These are the activations of a small neural network, seen along a few directions. Each row is one input.
In each table, some parts of the input vary, and every possible input appears once, in random order.
A made-up example of a description, with smaller parts first: one of 4 places along a line, together with either a single point or one of 9 places around a ring or (one of 3 separate values, together with one of 5 places around a ring).
Shared parts are said once, and a part with two or three values counts as separate values.

Other details of the inputs vary at random and push rows far along two fixed directions, the same in every table; ignore that.

Table:
row 1: [ 17   9  15  -8  -6  19 -15   7 -30  10 -14 -36   2  -9 -12]
row 2: [-17  -3  -7  22   6 -14  -1 -19  23 -30  14  32   0   7  20]
row 3: [-18   1  -8  27   2 -17   1 -20  25 -33  13  36   0   9  22]
row 4: [ 12   2  13 -20 -12  19  -3  15 -19  17 -10 -31   2  -9  -4]
row 5: [-10 -51 -67 -80 -51 -38  17  76   7  61   1  36 -38 -32  14]
row 6: [ 13   5  16 -24  -3  11   5  21 -17  20 -10 -30   4  -4 -11]
row 7: [ 16   8   7 -17   1  16  -9  10 -27  19 -13 -28  -2 -11 -20]
row 8: [ 24   2  12 -25   5  10 -15 -12 -24  13  -8 -35   7  -3  10]
row 9: [-20  -7  -4  28  17 -21  -1 -14  17 -30  18  32   2   2  17]
row 10: [-15 -37 -65 -71 -46 -18  22  84  14  70  -7  32 -40 -22 -17]
row 11: [-14  -1  -7  25   2 -20   2 -16  20 -33   9  31   0   9  17]
row 12: [ 28   2  -6 -15  -9  11   6 -12 -22  32  -6 -35  10   7 -17]
row 13: [ 15   4  20 -15  -8  16  -5  13 -23  12 -13 -37   6  -9  -9]
row 14: [-30   1  -5  38  -3  -3  -1  -1  20 -26  13  33  -9  -3   1]
row 15: [ 19  28  42  14  34  28  -6 -23 -14  -2 -11 -42  22  10 -15]
row 16: [-29   5   0  32  18  -3  16  -2  39 -16  13  36  -2   7  -2]
row 17: [-33  -2  -7  33  16  -9   9   0  31 -19  11  40  -6   8 -14]
row 18: [-17  -5 -22  40   1 -18  20 -17  22 -14  16  28   3  16  -9]
row 19: [ 28  16  36   5  27  16 -22 -40 -28 -16  -7 -45  22   7   6]
row 20: [ 16  22  42   7  22  31  -4 -20 -16  -6  -5 -39  20   9  -6]
row 21: [-16  -4  -6  25   6 -20  -1 -15  21 -32  13  32   1   7  15]
row 22: [-14  -4 -11  28  -2 -23   4 -12  24 -34  10  39  -3  12  21]
row 23: [ 16   7   8 -18  -1  22  -9   5 -23  22 -12 -26  -3 -11 -17]
row 24: [ 28   0   3 -30 -15   6  -8  -6 -19  14 -15 -23   2   2  12]
Each input here is: one of 2 separate values, together with either a single point or one of 5 places along a line or one of 6 places around a ring.
Which other rows does row 2 become when the choice among 2 separate values takes its other values? List them by row number.
Answer: row 21
A walk changes only the place on the line of 5. It starts at row 5 and steps to row 8. List the rest of the walk in order.
Answer: row 2, row 3, row 24

Table:
row 25: [ 1  1 -2 -1  7 -5  3 -6 10 -3  1  8  2  7  5]
row 26: [ -1  -3  -7  10   2  -3   1 -12   1  -2   6   4   2   3  -1]
row 27: [ 20   6   9 -29  -4  19  -9   8 -21  24 -15 -32   1  -5  -9]
row 28: [-5  1  2  7  4  3 -6 -5  2 -7  1  5 -2 -1 -1]
row 29: [-6  1  8  4 10  0  1  1  7 -5  3  4  3  1  5]
row 30: [-5  1 -2 12 -6  1 -1 -2  2 -7  1  5 -1  2 -4]
row 31: [-2  2 -1  9 -8 -2 -1 -4  2 -9  1  5  0  0  5]
row 32: [-5  6  4 12  4  5  5  0  4 -4  0  3  0  3 -9]
row 33: [-4  2 -1 13  2  1 -3 -3 -1 -5  2  5 -3 -1 -7]
row 34: [-5  1  6  0  5  0  0 -1  6 -9  3  6  1  2 10]
row 35: [  3  -1  -6   5   3  -9  -2 -11   1  -7   2   5   2   5   5]
row 36: [-7  3  5 10  5  2  7  3  7 -3  2  1  2  2 -6]
row 37: [ -2  -2   0   5  -1  -5  -4  -4  -2 -12   4   4   0  -1   9]
row 38: [-3 -1  5 10  1 -3  2 -2  2 -8  3  1  4  1  2]
row 39: [-2 -1 -7 10 -2 -3  7 -9  3  0  6  4  3  6 -2]
row 40: [ -2   1   0   5   9   2   5 -10   9   1   5   5   4   6  -1]
row 41: [ 23   5  11 -23  -5  14  -4   7 -26  23 -13 -40   6  -5 -14]
row 42: [-5  0  7  7  5  0  5  1  6 -6  2  1  3  3  3]
row 43: [ -3   1   6   4   0  -1   3  -1   4 -10   2   3   2   3   8]
row 44: [ 33   4   5 -28  -7   8  -6  -4 -26  21 -15 -38   8   2  -4]
row 45: [-5  0 -3 11 -2  0 -6 -4 -1 -8  1  5 -3  0 -2]
row 46: [  3   4   2   6   5  -4   5 -11   6  -7   0   2   5  10   3]
row 47: [ 24   0   0 -32 -10  12   4   7 -20  34 -11 -33   3  -1  -9]
row 48: [  2  -2  -3   0   8  -8  -2 -11   5  -6   1   8   2   4   6]
row 49: [-5  6  6  9  9  6  1  0  5 -2  1  5  0  1 -7]
row 50: [-4  5  4  4  2  3 -3 -4  6 -7  1  6 -1  0  7]
row 51: [-7 -1 -2  9  3 -4  0  2  2 -5  4  4 -1 -2 -4]
row 52: [-3  1  1  4  1  0 -6 -6  2 -9  2  7 -2 -3  8]
row 53: [ -1   0   3   7  -3  -3   0  -5   0 -12   3   2   3   2   7]
row 54: [ 21   3   8 -27  -1  15  -9   8 -25  25 -14 -31   0  -9 -13]
row 55: [-6  4  3 10 -1  4  1 -1  4 -6  0  3  0  4 -3]
row 56: [-3  4  2  7 -4  2  1 -2  5 -8  0  4  0  1  6]
row 57: [-4 -3  1  7  3 -5 -2 -1  0 -8  4  4  1 -2  4]
row 58: [ -4  -2   4   1   5  -3  -4  -4   2 -11   3   6   1  -2  10]
row 59: [-8  0  3  6  9 -1 -1  1  5 -4  3  5 -1 -3 -3]
row 60: [ 20  -7  -8 -38  -9   5  -1  10 -19  36  -9 -24  -1  -8  -6]
row 61: [-25 -43 -73 -48 -58 -41  19  74  22  38   4  55 -44 -26  10]
row 62: [-8  3  5  6 11  2  3  4  9 -2  3  4  1  1 -4]
row 63: [-4  4  1 14 -1  2  2 -2  1 -5  1  4  0  1 -9]
row 64: [-5 -3  5  3  8 -4 -2 -1  3 -7  3  5  1 -2  6]
The inputs of row 48 and row 44 match in every part but one. If row 59 is changed in the same way as row 48 into row 44, which row does it become?
Answer: row 41
What is each input in this table made of?
Answer: one of 5 places around a ring, together with either one of 2 separate values or one of 6 places around a ring
Which other rows does row 48 become when the choice among 2 separate values takes its other values? List them by row number.
Answer: row 60
A walk changes only the place on the ring of 5. It starts at row 28 and steps to row 45. List the rest of the walk in order.
Answer: row 30, row 55, row 27
Which other rows does row 45 become when the place on the ring of 6 takes its other values? List them by row number.
Answer: row 33, row 37, row 51, row 57, row 61

Table:
row 65: [  6  26  38  51  40  19  -3 -61   2 -36   7 -17  30  28  -7]
row 66: [ 13   1  -4 -30  -6  16   5  25 -17  44 -11 -28  -3  -9 -28]
row 67: [  0  33  57  46  38  29 -22 -46  -7 -51   2 -21  23   9   8]
row 68: [ 19  21  33  39  37   7 -19 -75  -8 -43   7 -19  30  23  22]
row 69: [ 10  -1   6 -32 -13  14  -5  35 -19  29 -15 -28  -7 -16 -11]
row 70: [ 20 -11  -3 -49 -24  -3 -19  17 -29  13 -12 -20  -8 -20  26]
row 71: [-66  -4  -5  84  17 -35   6 -19  61 -87  36  94  -8   8  33]
row 72: [  7  -1   9 -35 -15  17  -7  37 -20  28 -15 -24  -8 -21  -8]
row 73: [ 15  -1   5 -39 -12  10  -8  26 -20  22 -14 -24  -6 -14   0]
row 74: [ 15   0  -6 -29  -6  13  12  20 -10  47 -13 -22  -4  -7 -29]
row 75: [ 36 -12 -24 -44 -29 -10  -5  -3 -27  30 -11 -26  -1  -2  11]
row 76: [ 10  28  33  51  33  19  -8 -64  -2 -36   6 -16  28  26  -7]
row 77: [ 31  -4  -7 -42 -10   1   0   7 -22  33 -12 -29   3  -3   3]
row 78: [ 30 -14 -19 -45 -20 -10  -1  -2 -21  29  -9 -24   3   0  10]
row 79: [  3  30  36  60  37  27  -5 -52  -5 -30   5 -20  24  21 -26]
row 80: [ 22   0  -6 -36 -10   8   2  13 -16  37 -12 -27   0  -3  -9]
row 81: [-70 -31 -50   9 -29 -33  24  73  51  -3  21  88 -43 -24  -1]
row 82: [ 21 -14  -9 -43 -17  -8 -13   8 -19  17  -9 -14  -3  -9  19]
row 83: [ -6  28  48  55  44  24 -11 -44   5 -41   6 -12  23  16  -7]
row 84: [-55 -35 -65   7 -27 -43  43  52  60  14  23  84 -32  -2  -7]
row 85: [ 23   1 -10 -25 -17  11   6  15 -19  42 -15 -32  -1  -1 -25]
row 86: [  7   1   7 -29 -11  18  -5  38 -23  29 -15 -28  -9 -19 -20]
row 87: [ 28  -8 -11 -38 -13  -2   7   4 -19  31 -11 -25   2   2  -2]
row 88: [ 31  -6 -15 -34 -20  -4   1   1 -23  30 -12 -25   0   1  -2]
row 89: [  3  29  43  53  43  26  -5 -51   1 -30   5 -20  28  22 -12]
row 90: [ 18  -7  -3 -37 -10  -4  -6  14 -17  20 -11 -18  -3  -7   7]
row 91: [-65 -32 -58   7 -26 -36  31  67  56   7  19  86 -40 -15 -10]
row 92: [ 11  21  43  39  32  10 -29 -63 -11 -59   6 -15  24  11  29]
row 93: [-56 -31 -55   4 -23 -41  27  49  57  -5  19  87 -35  -7  12]
row 94: [-62  -6  -9  80  19 -38   7 -21  63 -82  38  94  -7  10  33]
The inputs of row 78 and row 74 match in every part but one. If row 75 is changed in the same way as row 78 into row 74, which row does it become?
Answer: row 79
What is each input in this table made of?
Answer: one of 5 places along a line, together with one of 6 places along a line
Which other rows does row 87 become when the place on the line of 6 takes its other values? List them by row number.
Answer: row 71, row 77, row 88, row 90, row 94
